A small network was trained on made-up records. Each row is its average activation on records with the value named, seen along a few directions.
Values that are neighbours, or in one group, have similar rows; names and order tell nothing.
In the rows, 500 means zero.
Strong random noise was added to every row along 17 fixed directions; ignore it. To show where, here is one row again and again, with new noise each time:
[547 544 413 491 418 677 499 545 350 426 541 458 486 534 617 388 392 279
 525 527 627 459 434 432 520 386 533 520 481 191]
[505 320 514 573 522 513 629 187 413 523 506 494 579 305 384 427 444 713
 621 563 552 428 438 410 598 545 497 439 551 442]
[482 623 415 718 437 475 412 421 441 572 507 527 496 432 587 589 367 404
 341 587 340 530 510 532 580 448 541 614 177 593]
[451 703 594 535 627 377 626 546 522 385 397 488 607 361 364 505 472 637
 610 683 802 517 610 455 668 316 708 416 668 614]
[474 508 658 401 611 498 383 565 569 569 560 400 507 618 616 400 571 380
 708 409 695 497 574 610 233 629 517 460 480 462]
[476 726 491 508 599 518 655 516 364 497 673 395 350 436 593 314 441 431
 582 358 437 489 458 561 641 531 554 673 634 410]
[373 344 571 338 657 495 507 575 698 532 609 492 750 597 428 544 366 354
 639 369 556 367 335 521 261 579 473 478 257 523]
[501 585 370 418 458 511 605 546 519 646 519 725 395 592 672 282 767 575
 499 534 490 384 663 576 729 555 471 719 535 429]
[489 677 480 474 415 514 489 423 449 568 399 370 515 441 535 507 377 380
 503 431 689 385 538 592 460 457 466 470 388 472]
[542 364 489 580 630 566 467 561 734 585 536 648 614 424 511 483 630 516
 477 493 638 505 514 555 552 521 579 414 346 633]
[480 707 459 720 564 579 440 450 399 516 464 448 574 317 602 493 501 556
 564 645 745 442 559 571 563 452 549 552 540 439]
[355 609 415 414 497 520 421 586 305 594 705 558 583 514 639 555 652 604
 459 742 439 603 538 462 514 411 431 544 772 442]
[550 570 483 781 458 563 596 327 464 320 379 466 419 299 406 332 319 664
 431 476 405 323 522 579 475 480 380 609 358 427]
[606 375 439 523 653 738 284 702 430 457 452 592 524 596 609 530 413 410
 358 499 365 442 523 453 275 389 429 497 483 479]
[389 620 399 339 390 575 675 490 652 467 503 528 417 482 534 437 374 411
 460 381 626 522 339 601 635 494 350 477 411 464]
[539 598 680 440 750 418 302 417 464 454 519 541 623 636 540 435 375 380
 485 566 424 609 438 334 518 451 559 400 148 653]
[481 362 446 345 485 513 656 495 482 385 566 465 661 454 353 490 443 475
 489 400 570 499 363 336 414 418 425 340 522 347]
[375 480 593 614 390 417 568 149 589 490 451 443 479 347 384 565 413 694
 614 669 660 618 381 519 681 616 453 411 509 576]
[472 561 325 467 605 485 462 568 571 544 299 533 648 578 546 735 587 437
 440 352 649 427 448 440 452 614 313 574 434 515]


Values of DAF:
giv: [362 697 388 350 632 492 546 764 566 404 431 473 602 520 580 750 519 440
 496 401 704 595 387 526 355 495 357 483 627 529]
dedi: [453 529 528 584 385 504 468 521 699 368 564 495 418 644 494 447 586 509
 540 460 433 496 335 567 557 695 387 673 433 381]
ran: [518 626 368 509 542 441 767 614 417 440 581 423 558 300 403 485 420 469
 384 247 372 349 488 505 503 386 509 572 534 458]
sabav: [607 425 599 407 738 484 476 464 552 498 503 575 500 536 601 298 668 544
 701 427 669 586 563 450 491 601 616 375 533 474]
ral: [682 606 580 484 637 642 351 506 538 449 310 420 453 526 529 437 480 427
 508 325 644 396 490 520 533 523 471 425 502 489]
lusa: [641 207 644 459 271 571 242 485 592 560 459 643 513 711 422 392 602 527
 462 760 402 328 631 536 441 415 592 417 418 472]
pasa: [695 266 698 443 507 379 525 278 472 571 480 547 594 471 321 230 629 623
 557 535 527 371 721 380 498 444 660 292 358 533]
sarit: [524 575 306 288 499 604 508 532 508 497 289 588 428 524 680 617 424 400
 342 299 535 640 405 463 444 474 261 351 308 564]
kamol: [586 357 600 512 459 350 443 327 492 492 599 450 551 518 385 465 466 405
 461 479 367 652 456 368 500 513 600 329 245 545]
denip: [602 464 537 662 635 534 413 379 505 481 474 417 628 387 392 519 634 592
 470 389 556 444 384 481 550 643 425 451 489 550]
lerip: [380 452 628 433 461 545 595 462 511 400 476 591 504 526 443 408 239 648
 702 762 493 427 458 519 555 392 616 525 502 510]
dufip: [580 558 647 815 517 511 387 672 646 257 502 168 508 544 538 463 582 184
 745 261 782 482 458 569 110 734 557 580 355 141]
nit: [369 623 543 509 419 229 650 435 501 372 529 436 316 598 480 448 498 552
 632 489 337 689 513 525 496 623 520 664 515 509]
feno: [636 515 620 306 873 649 505 645 543 560 393 536 469 507 444 345 253 485
 461 235 379 193 546 636 439 395 543 478 430 819]
bifu: [578 717 606 566 639 406 419 348 295 298 234 427 548 456 527 358 667 763
 601 494 658 476 656 451 254 571 317 459 574 398]
A value of DAF combines one of 5 hidden first parts with one of 3 second parts; all combinations occur once.
- Changing only the second part turns kamol into ral. pasa has the same second part as kamol; what does that change turn pasa into? => dufip
- Changing only the second part turns lusa into nit. giv has the same second part as lusa; what does that change turn giv into? => feno

Values of NUFIL:
kerab: [661 416 516 523 500 507 483 533 404 620 502 528 321 468 451 541 459 479
 267 478 253 556 626 464 638 370 644 446 553 746]
luv: [448 655 234 424 581 594 799 569 336 540 622 575 354 257 678 464 503 614
 361 310 357 667 466 483 686 433 375 544 684 533]
kasep: [617 365 503 829 517 447 569 461 579 581 553 387 691 282 261 642 772 577
 517 420 586 270 455 500 660 678 620 591 589 466]
dofu: [550 345 356 434 538 541 590 495 442 603 269 559 609 512 501 595 373 382
 565 433 665 295 592 417 415 455 563 517 406 436]
reke: [570 553 352 504 205 487 538 561 302 505 627 442 401 605 565 419 480 248
 422 508 349 448 545 436 584 368 632 653 493 194]
dut: [644 344 403 862 586 468 433 311 341 404 270 574 534 288 644 559 652 718
 529 544 596 740 665 342 267 569 514 406 325 455]
zufe: [401 144 405 226 685 748 399 386 389 783 606 677 631 435 693 515 328 624
 671 611 478 525 419 538 320 428 511 301 557 613]
vumu: [418 639 363 559 554 666 273 507 537 588 555 574 456 463 694 636 581 586
 235 510 386 642 402 614 508 581 135 505 586 629]
rotef: [513 501 551 260 645 663 404 375 579 446 338 711 277 543 625 347 393 682
 408 571 484 753 486 495 616 418 293 242 584 720]
pez: [592 335 561 541 414 528 407 538 506 464 492 594 524 660 487 454 633 492
 582 695 524 440 511 411 623 496 666 554 561 365]
NUFIL is arranged as a ring.
- A walk along NUFIL starts at zufe and steps to its neighbour reke. Put kerab, dofu, vumu, rotef in the order it reaches them. => rotef, vumu, dofu, kerab
- What is the length, in steps, of the shortest route from kasep to pez? => 2

Values of LORA:
vir: [431 469 555 503 549 434 553 490 275 480 841 491 507 565 658 231 471 425
 800 608 328 530 493 461 395 516 720 678 449 228]
zozi: [386 551 429 468 265 351 386 483 388 464 469 496 559 541 556 612 780 740
 398 653 423 685 646 483 178 529 203 452 561 441]
zube: [631 456 576 809 275 392 533 443 572 291 425 251 246 415 295 610 422 361
 347 351 404 764 508 461 459 540 582 403 517 480]
raz: [556 301 802 658 742 667 239 603 682 289 669 452 493 606 487 517 450 418
 575 557 431 654 251 422 402 647 491 410 482 491]
kanir: [348 426 568 548 478 384 726 501 645 483 767 284 621 326 183 536 480 575
 524 338 393 384 352 579 469 588 465 509 665 533]
bodu: [422 455 636 626 552 350 475 497 452 422 552 506 570 623 491 480 598 547
 694 769 557 556 606 410 348 567 634 633 516 412]
bef: [509 789 684 288 449 552 284 589 641 566 583 459 428 785 697 192 838 397
 611 449 729 425 537 700 457 678 324 514 460 367]
pog: [543 438 482 462 625 587 409 503 418 491 395 483 748 588 344 675 472 475
 544 559 546 193 289 342 681 529 480 605 685 395]
fafu: [562 599 448 442 250 551 428 270 246 582 458 493 408 482 684 276 648 560
 398 552 517 503 678 534 353 496 256 415 341 304]
zezu: [402 639 245 413 484 453 538 514 337 610 165 625 583 643 738 703 444 373
 628 653 806 459 635 352 559 452 526 680 469 378]
vum: [482 493 493 735 267 491 809 751 959 143 686 298 322 423 137 499 502 352
 433 212 521 517 205 682 634 608 516 593 617 331]
vesez: [426 627 379 575 282 456 671 377 461 533 485 389 417 281 544 511 315 452
 492 382 590 523 571 649 471 428 518 499 362 451]
simep: [632 512 586 576 147 525 361 580 401 496 403 314 489 570 262 598 480 432
 336 587 411 213 633 561 459 360 563 503 637 439]
talid: [461 357 501 718 454 499 474 430 518 673 669 362 604 252 294 674 644 693
 368 473 380 362 510 626 428 607 379 515 752 618]
rul: [656 593 444 522 525 645 557 546 463 355 605 673 370 504 603 129 472 434
 391 540 427 530 467 446 800 320 632 532 398 360]
nir: [491 396 496 614 477 441 333 454 675 419 564 518 625 491 448 707 641 482
 320 473 447 768 301 401 447 630 369 336 242 586]
zazuf: [705 630 400 812 411 436 441 512 488 536 334 445 387 371 471 552 659 509
 272 394 471 446 685 549 648 472 578 582 460 568]
LORA is arranged as a line.
- List every value one step from fafu, in the order listed. => raz, bodu
- List every value one step from nir, in the order listed. => pog, simep
- List every value one step from zazuf, in the order listed. => vesez, rul
- List every value one step from zezu, in the order listed. => kanir, talid
